Each row below is a small network's average activation on inputs in which a field has the value named, seen along a few directions.
Related values have similar rows: they may be neighbours, one step apart, or belong to one group.
In the rows, 500 means zero.
Random noise pushes rows far along 6 fixed directions. That doesn't count. These rows show it; they differ only by the noise:
406  500  589  566  635  599  404  420  497  345  517  621  581  676  609  467  514  584  298  317
283  392  548  491  540  498  466  466  393  644  570  286  274  388  541  462  517  427  365  606
374  546  562  599  536  544  279  382  196  374  492  504  425  675  653  530  470  405  601  402
378  433  450  414  467  450  566  510  749  556  514  732  517  349  364  621  379  399  338  375
369  495  441  555  530  490  520  487  648  464  422  789  671  626  495  520  595  509  405  273
451  499  427  508  409  388  412  522  316  523  427  468  359  452  365  572  468  314  805  532
413  459  465  453  488  473  564  519  589  534  493  556  480  423  408  565  439  394  464  447
482  594  416  543  451  497  562  507  355  415  384  530  581  652  500  591  490  281  813  390


Field SIBUV:
sobog: 730  371  475  261  344  419  732  567  926  593  588  647  564  187  226  633  390  551  287  487
rap: 437  499  383  558  390  458  472  531  473  533  364  643  559  473  557  545  487  345  785  429
ganit: 348  458  520  609  600  579  437  487  376  475  582  372  432  567  697  374  492  541  307  578
sulep: 522  386  613  433  532  453  226  516  488  446  635  498  262  301  304  531  253  542  384  573
dukab: 743  522  652  362  459  581  426  514  623  274  636  671  537  397  451  733  147  540  467  442
nez: 692  634  534  537  608  628  426  440  474  268  481  642  674  863  542  485  574  727  567  403
dav: 439  485  426  519  508  447  793  519  669  799  405  381  636  490  434  374  857  743  375  609
tuter: 344  367  542  530  549  474  507  513  578  824  641  223  391  355  668  376  701  562  236  625
figu: 362  648  369  490  407  597  725  456  513  640  487  553  563  587  652  568  638  350  526  479
lus: 614  632  637  404  558  586  575  463  544  323  564  579  606  559  449  476  326  538  412  485
gupi: 481  669  550  363  440  628  605  391  258  421  553  319  389  506  710  704  187  170  574  625
til: 380  554  513  570  458  547  599  384  351  549  497  327  418  633  704  543  393  199  494  558
nofin: 498  482  496  656  492  425  239  431  370  514  498  507  495  515  617  353  710  611  557  538
kat: 751  657  467  539  386  543  409  547  363  390  436  602  646  610  615  624  352  430  798  389
vove: 641  490  525  532  591  481  620  627  746  341  433  507  660  508  374  335  543  712  535  466
lub: 557  494  375  575  456  362  548  539  360  635  357  587  561  636  537  443  790  664  678  517
lozi: 581  555  430  448  511  588  672  522  568  486  498  348  632  415  601  531  443  319  586  485
The values of SIBUV form a ring.
Q: Name the neighbours of kat, in listed order.
A: dukab, tuter
Q: Name the neighbours of figu, in listed order.
A: nez, gupi
Q: Name the neighbours of rap, in listed order.
A: vove, lozi
Q: Name the neighbours of lub, in listed order.
A: sobog, dav
